Each row below holds a small network's activations on one record, seen along a few directions.
After each row come some of the record's fields: KOGIG, FULU, LEFU, KILI, FUPE, PUBA.
Not every record has every field; a missing one is left out.
Other fields move the rows too, some of them a lot.
(in the rows, 500 means zero)
Strong random noise was added to every row along 2 fixed directions; ignore it. To show where, here is one row again and again, with new noise each time:
[441 671 229 333 530 550 555 484 788 661 806 479 477 340 451 294 521 388
 743 345 527 401 553 290]
[369 261 443 689 382 375 241 471 330 719 579 492 662 553 375 595 504 772
 224 624 246 628 516 527]
[380 248 266 547 430 466 182 483 473 799 690 478 608 301 370 553 516 660
 368 627 258 608 403 449]
[403 524 463 592 432 405 484 468 489 615 624 495 595 636 426 446 504 632
 419 451 408 506 634 448]

[455 504 425 516 476 427 481 459 489 637 615 521 585 548 476 458 557 558
 445 444 500 583 550 464]
KOGIG=gafon, FULU=dumi, LEFU=tovuz, KILI=lop, FUPE=darid
[475 427 536 533 520 445 352 501 439 698 528 490 588 506 465 554 461 544
 368 515 450 597 421 487]
KOGIG=kob, FULU=dumi, LEFU=tevo, KILI=lop, FUPE=darid
[502 464 491 382 542 546 434 501 564 573 547 503 514 349 462 478 484 407
 561 551 491 536 420 458]
KOGIG=tizus, FULU=gubu, LEFU=tovuz, KILI=lop, FUPE=darid
[498 516 362 373 553 537 463 491 625 626 630 507 531 352 513 427 511 412
 584 440 568 550 420 446]
KOGIG=kob, FULU=dumi, LEFU=mogo, KILI=lop, FUPE=darid
[469 325 583 564 469 496 345 561 463 239 309 513 488 494 503 611 372 768
 404 593 242 398 495 737]
KOGIG=magur, FULU=gubu, LEFU=mogo, KILI=viku, FUPE=lod, PUBA=fuvod
[475 610 406 447 504 527 612 463 657 460 617 485 522 490 551 357 496 451
 611 355 616 455 577 485]
KOGIG=kob, FULU=gubu, LEFU=mogo, KILI=lop, FUPE=darid
[478 525 678 543 469 375 505 444 430 588 493 534 646 768 436 487 494 607
 356 478 428 522 660 467]
KOGIG=gafon, FULU=gubu, LEFU=tovuz, KILI=lop, FUPE=darid
[563 414 471 327 547 574 277 606 557 747 518 551 586 349 395 525 424 438
 459 636 367 552 326 468]
KOGIG=fafo, FULU=dumi, LEFU=mogo, KILI=lop, FUPE=darid
[544 388 575 526 485 503 357 515 360 292 288 512 475 417 546 613 458 561
 423 699 427 493 363 680]
KOGIG=magur, FULU=gubu, LEFU=mogo, KILI=viku, FUPE=lod, PUBA=teg
[536 501 781 576 459 319 428 499 304 679 410 564 734 888 414 565 464 644
 196 536 388 612 602 500]
KOGIG=gafon, FULU=dumi, LEFU=mogo, KILI=lop, FUPE=darid
[455 454 498 558 482 457 423 475 524 605 552 490 551 531 474 484 483 554
 492 496 445 476 590 401]
KOGIG=gafon, FULU=gubu, LEFU=bogan, KILI=lop, FUPE=darid
[398 307 363 607 437 471 408 509 548 207 473 493 396 343 502 537 386 761
 448 600 343 378 546 707]
KOGIG=magur, FULU=gubu, LEFU=tovuz, KILI=viku, FUPE=goko, PUBA=fuvod
[624 583 694 414 578 627 527 615 604 440 394 562 397 440 518 485 445 314
 645 528 492 368 486 525]
KOGIG=fafo, FULU=gubu, LEFU=bogan, KILI=lop, FUPE=darid
[453 330 441 573 464 455 263 497 445 748 584 511 604 438 429 564 505 633
 342 584 300 571 461 487]
KOGIG=gafon, FULU=dumi, LEFU=tibe, KILI=lop, FUPE=darid
[413 238 326 607 468 541 312 483 564 256 433 477 455 212 496 593 471 725
 446 679 265 410 466 704]
KOGIG=magur, FULU=gubu, LEFU=tovuz, KILI=viku, FUPE=goko, PUBA=fuvod
[458 275 334 522 523 550 213 543 483 704 557 492 506 209 462 580 500 486
 492 637 404 580 298 494]
KOGIG=kob, FULU=dumi, LEFU=bogan, KILI=lop, FUPE=darid
[416 499 431 598 433 545 619 418 488 247 482 495 418 506 626 545 583 635
 546 429 542 496 539 598]
KOGIG=magur, FULU=gubu, LEFU=tovuz, KILI=niro, FUPE=lod, PUBA=fuvod
[527 570 529 431 547 527 497 526 546 555 532 517 562 503 485 441 451 421
 510 485 550 523 456 499]
KOGIG=kob, FULU=dumi, LEFU=mogo, KILI=lop, FUPE=darid
[401 388 404 478 486 532 423 476 572 548 593 499 529 360 467 448 481 563
 488 530 437 500 499 504]
KOGIG=tizus, FULU=gubu, LEFU=tovuz, KILI=lop, FUPE=darid
[492 380 488 575 472 463 409 451 258 569 472 439 557 567 505 536 575 619
 315 498 444 664 419 553]
KOGIG=magur, FULU=gubu, LEFU=mogo, KILI=tini, FUPE=tubo, PUBA=fuvod
[524 423 557 497 479 458 413 535 403 576 479 517 578 495 482 570 458 501
 385 549 522 638 412 552]
KOGIG=kob, FULU=dumi, LEFU=mogo, KILI=lop, FUPE=darid
[542 688 421 255 590 610 575 586 740 594 616 551 462 391 451 339 458 303
 717 442 552 412 474 383]
KOGIG=fafo, FULU=dumi, LEFU=tovuz, KILI=lop, FUPE=darid
[548 680 517 378 559 464 523 536 620 716 585 535 536 564 469 411 494 342
 616 402 558 409 546 291]
KOGIG=gafon, FULU=dumi, LEFU=bogan, KILI=lop, FUPE=darid
[505 354 440 497 541 493 317 543 445 536 461 475 489 296 451 511 446 579
 379 615 388 509 411 484]
KOGIG=magur, FULU=gubu, LEFU=tevo, KILI=tini, FUPE=kod, PUBA=teg
[540 459 767 823 427 372 451 475 227 454 327 506 579 857 510 596 563 656
 271 547 438 669 610 627]
KOGIG=gafon, FULU=dumi, LEFU=bogan, KILI=lop, FUPE=darid
[493 622 853 564 510 353 576 486 394 554 379 518 634 879 472 501 412 549
 329 434 511 480 657 483]
KOGIG=tizus, FULU=gubu, LEFU=tevo, KILI=lop, FUPE=darid
[530 551 494 294 554 494 417 483 647 748 620 516 623 479 413 429 456 437
 523 463 429 470 511 345]
KOGIG=gafon, FULU=gubu, LEFU=mogo, KILI=lop, FUPE=darid
[347 162 152 548 522 489 272 447 548 606 694 430 463 280 392 505 441 729
 418 574 307 560 411 517]
KOGIG=magur, FULU=gubu, LEFU=tovuz, KILI=reto, FUPE=kod, PUBA=fuvod
[420 360 521 703 435 459 523 491 334 217 368 467 454 584 572 572 437 733
 404 507 492 493 574 633]
KOGIG=magur, FULU=gubu, LEFU=tevo, KILI=viku, FUPE=goko, PUBA=fuvod
[571 672 714 545 506 371 585 493 405 619 461 536 602 800 510 492 509 483
 387 404 577 572 611 437]
KOGIG=gafon, FULU=dumi, LEFU=tevo, KILI=lop, FUPE=darid
[489 566 102 431 555 606 721 378 712 453 764 400 319 298 659 341 604 390
 785 268 673 451 531 402]
KOGIG=magur, FULU=gubu, LEFU=tevo, KILI=reto, FUPE=tubo, PUBA=fuvod
[573 792 575 389 550 465 705 526 610 544 540 556 556 723 522 345 504 388
 589 313 643 473 637 418]
KOGIG=gafon, FULU=dumi, LEFU=mogo, KILI=lop, FUPE=darid
[557 815 323 412 574 657 876 503 729 250 597 499 296 403 548 373 630 218
 845 375 818 414 501 341]
KOGIG=magur, FULU=dumi, LEFU=tibe, KILI=niro, FUPE=lod, PUBA=teg
[477 437 503 628 417 572 560 457 421 180 318 474 431 435 596 615 607 580
 480 571 523 510 483 679]
KOGIG=magur, FULU=gubu, LEFU=tovuz, KILI=niro, FUPE=lod, PUBA=fuvod
[463 529 700 513 462 479 599 516 501 374 403 498 542 645 477 485 402 539
 474 487 465 402 649 609]
KOGIG=tizus, FULU=gubu, LEFU=tovuz, KILI=lop, FUPE=darid
[568 830 335 310 601 667 845 505 838 246 615 517 314 488 583 349 490 292
 868 301 757 319 515 390]
KOGIG=magur, FULU=dumi, LEFU=mogo, KILI=niro, FUPE=lod, PUBA=fuvod
[490 621 271 355 550 527 534 484 665 653 736 504 471 327 459 377 577 358
 717 382 614 532 497 294]
KOGIG=gafon, FULU=dumi, LEFU=tibe, KILI=lop, FUPE=darid
[387 674 402 633 492 404 829 283 448 396 652 446 481 751 634 329 612 511
 537 309 747 533 685 453]
KOGIG=magur, FULU=gubu, LEFU=tovuz, KILI=reto, FUPE=tubo, PUBA=teg
[471 537 381 477 488 524 534 537 580 515 579 481 458 360 536 465 472 424
 611 438 618 479 505 465]
KOGIG=kob, FULU=dumi, LEFU=tibe, KILI=lop, FUPE=darid
[538 292 404 451 478 493 239 560 405 733 531 535 586 314 451 625 504 503
 369 644 436 716 272 529]
KOGIG=kob, FULU=dumi, LEFU=mogo, KILI=lop, FUPE=darid
[551 270 311 574 465 517 353 520 355 574 427 475 442 237 532 773 651 395
 433 710 573 711 164 510]
KOGIG=magur, FULU=dumi, LEFU=tibe, KILI=niro, FUPE=lod, PUBA=teg
[490 499 572 485 504 508 503 575 665 248 396 523 408 570 435 476 243 696
 496 564 281 147 674 586]
KOGIG=magur, FULU=gubu, LEFU=tevo, KILI=viku, FUPE=goko, PUBA=fuvod

Here are new rows. What are their fields?
[404 446 280 573 478 518 596 341 543 464 685 425 518 507 568 404 524 622
 499 393 512 493 617 496]
KOGIG=magur, FULU=gubu, LEFU=mogo, KILI=reto, FUPE=tubo, PUBA=fuvod
[442 224 463 710 447 546 331 436 404 345 412 510 523 447 463 721 524 759
 312 722 266 541 445 687]
KOGIG=magur, FULU=gubu, LEFU=tovuz, KILI=niro, FUPE=lod, PUBA=fuvod
[521 476 638 444 489 418 460 494 457 613 476 526 641 603 456 529 463 513
 394 510 465 554 541 465]
KOGIG=tizus, FULU=gubu, LEFU=mogo, KILI=lop, FUPE=darid
[591 577 603 499 494 395 553 483 362 302 353 532 480 555 610 572 563 480
 481 500 601 542 449 585]
KOGIG=magur, FULU=gubu, LEFU=mogo, KILI=viku, FUPE=lod, PUBA=teg
[525 561 522 465 506 419 438 506 477 749 562 522 617 587 458 492 483 485
 412 466 514 562 514 372]
KOGIG=gafon, FULU=dumi, LEFU=tevo, KILI=lop, FUPE=darid
[537 667 600 413 539 521 617 574 582 499 487 569 513 629 469 397 453 426
 570 459 532 454 577 473]
KOGIG=fafo, FULU=dumi, LEFU=tovuz, KILI=lop, FUPE=darid
[578 361 796 667 473 437 304 598 229 610 241 557 566 644 470 709 480 559
 245 717 335 628 412 660]
KOGIG=fafo, FULU=dumi, LEFU=bogan, KILI=lop, FUPE=darid
[558 629 558 422 549 512 478 535 601 668 550 523 552 565 474 431 458 438
 512 441 464 461 522 427]
KOGIG=gafon, FULU=dumi, LEFU=tevo, KILI=lop, FUPE=darid
[437 329 610 673 447 426 340 503 282 553 435 522 627 596 439 602 471 661
 240 643 392 642 453 646]
KOGIG=kob, FULU=dumi, LEFU=tovuz, KILI=lop, FUPE=darid
[522 697 537 310 611 525 599 496 701 594 592 498 506 489 492 354 450 317
 675 357 616 410 539 315]
KOGIG=tizus, FULU=gubu, LEFU=tevo, KILI=lop, FUPE=darid
[584 507 524 579 467 467 557 438 301 402 334 483 479 511 606 673 697 442
 435 525 662 619 390 519]
KOGIG=magur, FULU=gubu, LEFU=tevo, KILI=niro, FUPE=lod, PUBA=teg
[565 474 575 419 568 504 379 511 488 672 465 516 535 449 477 534 482 399
 487 541 538 575 409 425]
KOGIG=tizus, FULU=gubu, LEFU=tevo, KILI=lop, FUPE=darid
[481 276 207 335 518 669 195 575 686 697 630 496 510  60 431 506 418 492
 558 645 336 529 274 519]
KOGIG=kob, FULU=dumi, LEFU=mogo, KILI=lop, FUPE=darid
[492 428 433 441 524 513 357 530 545 370 466 501 453 379 496 524 425 621
 513 538 382 451 400 549]
KOGIG=magur, FULU=gubu, LEFU=mogo, KILI=viku, FUPE=lod, PUBA=fuvod
[529 698 277 257 596 674 689 503 784 315 562 472 265 211 596 413 618 248
 891 348 735 442 340 400]
KOGIG=magur, FULU=gubu, LEFU=tovuz, KILI=niro, FUPE=lod, PUBA=fuvod
[465 237 568 482 479 534 199 589 426 657 436 538 604 402 350 610 376 614
 320 745 232 539 379 586]
KOGIG=fafo, FULU=gubu, LEFU=tovuz, KILI=lop, FUPE=darid
[515 574 572 385 535 482 481 478 591 651 553 473 555 475 485 468 451 402
 524 444 524 468 513 395]
KOGIG=tizus, FULU=gubu, LEFU=tevo, KILI=lop, FUPE=darid
[413 348 399 548 474 565 454 579 675 105 440 499 359 338 474 485 301 754
 549 577 260 220 604 749]
KOGIG=magur, FULU=gubu, LEFU=tovuz, KILI=viku, FUPE=goko, PUBA=fuvod
[481 544 514 517 480 394 519 474 440 635 566 535 602 635 467 474 543 538
 417 456 527 605 563 439]
KOGIG=gafon, FULU=dumi, LEFU=tovuz, KILI=lop, FUPE=darid
[498 501 597 558 461 400 440 478 433 642 503 532 676 737 451 490 484 635
 311 482 404 559 606 513]
KOGIG=gafon, FULU=dumi, LEFU=mogo, KILI=lop, FUPE=darid
[519 723 571 374 520 564 724 514 704 362 510 520 488 586 537 314 420 400
 660 359 635 337 675 481]
KOGIG=tizus, FULU=gubu, LEFU=mogo, KILI=lop, FUPE=darid
